A small network was shown many inputs. Here are its activations along a few directions, one row for each input.
In each table, some parts of the input vary, and every possible input appears once, in random order.
Descriptions start from the smaller parts, as in this example, which fits no table here: one of 5 places around a ring, together with either a single point or one of 11 places along a line or (one of 2 separate values, together with one of 6 places along a line).
Shared parts are said once, and a part with two or three values counts as separate values.
(in the rows, 128 means zero)

Other details of the inputs vary at random and push rows far along two fixed directions, the same in every table; ignore that.

Rows:
r1: [108 128 124 121 102 141 134 136 142 172 116 144 122 123 106 144]
r2: [175 118 124 166 138 120 128 157  88  93 163 118 133 127 143 116]
r3: [ 94 144 136 100  79 124 140 129 163 181 141 129 104 169 121 170]
r4: [129 102 116 238  82 138 107 188  81 131 118 114 110  90  78 105]
r5: [ 97 129 125 156  37 117 147 177 144 214 153 121  96 148 108 186]
r6: [132 119 123 162 135 130 121 150 115 102 113 124 134 107 139 104]
r7: [ 82 148 138  58 114 133 137  89 173 170 106 141 112 163 111 156]
r8: [131 131 129 116 170 116 127 107 129  87 119 125 152 119 160 106]
r9: [115 126 112 107 167 108 139 105 131 100 117 132 154 121 164  97]
r10: [121 122 110 124 167 109 140 118 125  95 120 135 159 112 168  91]
r11: [103 104  96 207  81 102 137 192 108 150 132 118 126  99 139 120]
r12: [119 140 144  91 144 136 121  95 149 126 111 124 130 132 124 137]
r13: [152 139 139  95 147 123 121  95 129 127 154 114 125 145 123 148]
r14: [105 144 130  45 136 147 136  82 166 165 105 163 129 148 121 145]
r15: [ 97 145 154  83 112 154 116  83 154 162 101 123  99 156  61 152]
r16: [160 111 119 219  71 125 125 198  89 143 155 110 110 107 107 146]
r17: [158 128 134 142 174 124 113 120 108  64 129 113 135 119 146  95]
r18: [123 129 129 119  99 126 138 135 139 166 132 137 123 137 126 158]
r19: [116 142 141  83 140 131 126  91 151 132 117 121 128 139 123 143]
r20: [159 139 142 133 104 141 112 128 116 150 170 127 104 160  92 160]
r21: [124 121 119 130 171 127 124 118 121  86 102 133 153 101 149  82]
r22: [129 124 127 141 109 134 133 143 127 143 130 127 128 120 122 139]
r23: [177 130 135 143 179 129 107 111  93  62 151 115 139 134 136  96]
r24: [133 122 128 111 171 138 127 110 123  88 104 137 147 110 145  92]
r25: [129 130 138 102 152 142 127 110 138 115 117 138 138 123 133 118]
r26: [161 123 128 146 122 128 131 156 119 120 149 137 131 124 148 137]
r27: [117 111 105 146 129 116 143 149 118 128 116 141 141 111 153 104]
r28: [138 133 139 101 150 126 125 112 143 115 142 123 122 139 138 137]
Description of these inputs: one of 2 separate values, together with either a single point or one of 4 places along a line or one of 9 places around a ring.
Q: The inputs of r8 and r18 match in every part but the choice among 2 separate values. If r15 is changed in the same way as r8 into r18, which row does it become?
A: r4
Q: Which other rows does r19 become when the choice among 2 separate values takes its other values? List them by row number.
A: r22

Rows:
r29: [124 136 144 150  85 134 112 133 123 147 127 100 104 135  94 161]
r30: [108 135 123 159  72 122 131 141 119 175 140 104 103 152  85 151]
r31: [166 107 122 203 148 152 111 175  86  75 132 140 146  84 127  89]
r32: [137 125 133 166  76 160 117 174 137 164 135 146  94 122  81 163]
r33: [107 123 121 150  76 129 136 148 114 184 144 124 105 149  81 143]
r34: [132 126 136 101 194 140 107  89 109  81 127 144 147 134 124  77]
r35: [116 123 114  89 188 117 128 100 140  92 119 158 159 121 172  79]
r36: [ 93 143 137  64 119 135 131 104 171 174 143 165 129 163 133 151]
r37: [101 114 110 162  86 115 145 160 106 170 144 129 128 135 108 132]
r38: [126 151 167  73 110 162 107 101 169 159 121 134 100 141  90 179]
r39: [161 154 148  18 162 126 135  62 156 149 186 156 116 213 129 167]
r40: [107 156 149  83 122 144 110  81 149 153 133 126 108 175  84 155]
r41: [116 127 123 177  89 122 107 148 121 150 136 111  96 134  91 135]
r42: [100 110 105 160  89 110 145 160 118 174 136 131 118 129 111 128]
r43: [138 127 124  83 196 147 138 108 144  78 113 173 168 118 176  93]
r44: [146 124 119 103 189 149 148 103 106  88 105 145 150 124 125  85]
r45: [113 113 122 149  86 118 153 158 121 163 113 110 116 109 119 152]
r46: [122 137 128 100 166 117 139  93 123  93 109 107 156 126 153 109]
r47: [106 139 125  68 113 150 153 121 178 177 118 164 116 149 120 162]
r48: [114 120 128 146  71 125 153 156 117 175 122 111 123 123 109 168]
r49: [125 131 122 100 178 109 140  89 129  85  95 108 152 117 164  97]
r50: [142 103 119 194 136 114 126 178  97  84 125 123 162  69 181  97]
r51: [146  96  95 211 126 123 142 197  88  95 127 142 158  80 160  91]
r52: [142  97 113 205 123 107 127 189 104  95 118 124 149  65 180  99]
r53: [116 163 157  94 114 150  97  90 161 154 144 132 110 170  84 165]
r54: [104 127 118 182  72 108 126 171 133 166 151 125 125 128 139 148]
r55: [176 152 163  25 130 132 145  81 153 157 167 128 108 188 132 208]
r56: [150 149 157  96 189 144  94  74 135  58 115 117 150 121 138 104]
r57: [132 120 127  89 172 122 137 106 142  91  98 136 154 102 177 107]
r58: [145 104 118 210 143 126  95 173  91  83 142 131 134  87 132  76]
r59: [ 96 127 110 156  76 106 142 149 133 178 132 111 109 139 110 147]
r60: [125 110 100 208 136  98 134 163  79  89 131 102 155  99 152  79]
r61: [148 112 115 234 126 115  92 177  94  81 139 108 127  87 131  87]
r62: [105 148 148  44 122 141 145  92 170 161 113 139 134 146 132 171]
r63: [112 135 126 153  82 110 133 151 136 153 127 107 128 121 140 157]
r64: [126 123 133 184  71 121 111 157 120 151 121  93  91 120  95 156]
r65: [157 101 113 204 146 145 121 176  72  78 127 132 142  87 125  83]
r66: [146 127 140  76 198 138 137  71 110  76  96 121 154 118 138  92]
r67: [142  97  94 188 149 123 150 174  89  94 113 135 150  84 148  80]
r68: [130 142 138  82 190 119 121  84 149  75 110 130 165 119 189  99]
r69: [116 136 117  93 190 110 125  87 149  83 114 136 158 124 178  86]
r70: [101 131 116 171  73 110 131 164 129 169 147 117 124 133 126 150]
r71: [148 145 151 104 188 137  92  82 142  63 107 117 139 112 141 102]
r72: [ 91 142 131  62 120 132 138 100 163 175 138 158 132 164 124 149]
r73: [108 131 116 154  85 115 130 135 127 168 130 107  97 145  92 138]
r74: [136 125 120  79 196 141 140 107 156  80 105 172 159 115 178  90]
r75: [150  98 113 192 143 114 131 159  79  86 107 101 137  75 141  85]
r76: [111 129 121 153  86 106 133 152 146 157 119 109 116 116 144 152]
r77: [121 122 116 148  78 145 150 161 126 184 124 133  95 134  80 151]
r78: [214 130 128  52 242 140 146  81 114  42 157 160 161 154 183  97]
r79: [139 133 142 113 185 146  94 100 120  80 139 151 150 126 124  87]
r80: [112 129 126 157  84 107 126 159 152 155 124 115 115 113 153 154]
r81: [156  97 109 209 143 139 119 183  79  84 120 132 130  82 125  80]
r82: [ 92 141 133  55 127 130 130 101 184 172 134 164 121 158 136 145]
r83: [111 119 127 146  92 134 115 144 122 169 140 133  94 141  84 137]
r84: [120 139 157  70 116 153 121  93 153 160 107 127  97 142  88 168]
r85: [113 110 108 174  81 116 134 160 109 175 137 124 101 133  90 125]
r86: [156 134 158 106 174 153 101  99 124  72 115 129 147 105 130 116]
r87: [165 137 123 162  80  94 131 155 117 166 206 105  99 179 126 180]
r88: [147 125 150 104 176 145 116  98 107  78 105 119 143 110 127 108]
r89: [117 122 114 142  86 142 161 162 120 173 126 139 124 134 100 153]
r90: [184 139 139 143  98 102 133 143 115 134 185  93 108 160 144 183]
r91: [ 90 152 134  68 120 122 129  96 189 167 130 143 116 160 142 155]
r92: [111 149 141  67 121 130 138  75 158 155 103 107 102 159 102 155]
r93: [115 155 148  63 124 135 136  71 150 150 109 106 115 166  98 157]
Q: The inputs of r76 and r35 match in every part but one. If r80 is changed in the same way as r76 into r35, which row does it become?
A: r82
Q: Describe the family of inputs behind these rows.
A: one of 5 places around a ring, together with either a single point or (one of 2 separate values, together with one of 6 places along a line)
Q: Which other rows does r34 become when the choice among 2 separate values takes its other values? List them by row number.
A: r83
Q: Which other rows does r45 become when the place on the line of 6 takes its other values? List them by row number.
A: r38, r52, r57, r75, r84
Q: Which other rows does r50 become when the choice among 2 separate values takes its other values? List them by row number.
A: r52

Rows:
r94: [137 118 121 137 140 125 133 145 120 108 127 135 152 108 167 107]
r95: [ 66 117 105 124 161 118 136 106 139 106  63 137 158  92 152  69]
r96: [139 143 133  13 228 138 143  51 155  84 122 166 164 157 171  98]
r97: [150  92 107 234 113 126 119 195  72 108 139 122 133  86 121  85]
r98: [158  87  85 239 140  99 141 218  72  75 150 134 156  68 191  74]
r99: [ 94 129 130 140  24 152 142 180 157 234 135 151  82 149  77 201]
r100: [129 165 171  37 125 136 114  55 174 161 143 116 105 193 105 182]
r101: [118 140 139 136  39 144 128 142 137 221 158 123  70 175  46 200]
r102: [160 102 118 245 104 117  99 188  67  98 140  95 119  88 106 100]
r103: [ 61 129  95  91 184  90 154  88 160  99  73 136 177 108 191  65]
r104: [165 141 132  74 209 125 125  75 115  67 148 130 148 154 147  90]
r105: [103 152 144 101  43 132 144 140 173 219 140 118  92 157  99 222]
r106: [137  91 100 244 102 127 123 211  76 112 133 129 136  77 129  93]
r107: [148 147 148  54 197 121 121  60 148  74 121 121 150 140 166 119]
r108: [122 153 161  81 105 146 116  87 148 163 131 115  96 169  90 179]
r109: [149 137 128  60 209 131 129  73 131  83 140 149 155 149 154  99]
r110: [129 152 151 114  51 132 119 124 146 206 165 106  73 186  67 206]
r111: [141  98 112 237 107 121 122 202  84 103 120 106 137  62 137 107]
r112: [127 131 135  74 189 148 129  84 145  88  93 155 153 113 143  99]
r113: [127 136 146 128  90 134 121 134 142 152 122 114 104 130  98 166]
Q: Describe the family of inputs behind these rows.
A: one of 2 separate values, together with either a single point or one of 9 places around a ring
Q: The inputs of r110 and r102 match in every part but the choice among 2 separate values. If r107 is changed in the same way as r110 into r102, which row does it become?
A: r113
Q: Which other rows does r95 become when the choice among 2 separate values takes its other values? List them by row number.
A: r103

Rows:
r114: [ 85 113 112 181  75 105 142 168 115 160 106 105 128 106 126 125]
r115: [139 102  85 172 171 107 146 167  97  79 143 153 176  90 194  70]
r116: [131 121 127 194 117 103 118 150  99  96 109  73 132  94 137 109]
r117: [ 94 141 140  92 125 119 136  83 146 133  89 105 137 131 131 133]
r118: [141 160 146   7 242 123 112  11 155  62 130 134 148 175 151  84]
r119: [178  98 112 218  95 128 132 201  66 129 178 125 112 120 105 119]
r120: [100 113  98 192  71  95 144 187 127 172 141 123 121 114 140 130]
r121: [119  89 102 243 110 134 114 206  88 103 104 137 134  56 130  79]
r122: [166 115 127 105 199 138 135 117 115  62 116 137 157 103 167  86]
r123: [138 108 111 159 138 115 144 165 105 107 141 146 166 102 180 104]
r124: [116 148 160 107  79 167 112 117 158 175 111 128  89 141  59 178]
r125: [151 120 136 148 182 154  93 112  98  59 109 135 141  99 113  76]
r126: [149 146 154  65 118 155 132 101 156 153 128 132 102 153 113 186]
r127: [ 82 153 140  61  74 118 141  99 192 209 126 135 105 164 123 190]
r128: [127 153 143  16 242 132 122   6 137  59 104 126 155 168 131  69]
r129: [119 115 132 188  85 153 109 177 118 138 104 128 117  89  95 131]
r130: [102  92  78 214 143  93 143 175  88  94 102 110 156  78 162  58]
r131: [113 126 122 119  61 147 156 172 153 214 139 147  90 148  97 196]
r132: [114 161 153  50 108 124 113  74 178 178 151 117  90 190 106 193]
r133: [ 98 106 108 174 102 146 130 173 120 153 104 162 127  99 102 106]
r134: [144 158 155  39 151 141 127  68 156 137 154 144 130 183 126 165]
r135: [139 149 141  87 111 136 131 108 139 167 177 140 116 185 103 167]
r136: [187 118 129 126 195 135 125 117  93  60 138 137 146 114 147  94]
r137: [133 125 125 164 143  90 121 137 125  91 122 104 148  98 180 108]
r138: [145 151 145  69 209 113 105  59 161  57 117 107 138 135 177 112]
r139: [119 122 123 204  63 107 125 162  92 153 137  82 107 124  90 139]
r140: [133 146 147 112  81 133 126 137 154 175 158 122 102 163 124 201]
r141: [122 152 152  64 100 131 140 107 164 174 144 142 130 158 133 187]
r142: [151 117 131 142 197 154  96 104  90  56 111 147 150 106 115  56]
r143: [106 121 107 128  53 144 169 181 154 233 146 159  89 154  85 187]
Q: The inputs of r133 and r130 match in every part but one. If r129 is changed in the same way as r133 into r130, which row does it become?
A: r117
Q: Describe the family of inputs behind these rows.
A: one of 5 places around a ring, together with one of 6 places along a line
Q: Which other rows does r126 become when the place on the line of 6 takes its other values? List them by row number.
A: r119, r122, r131, r136, r143
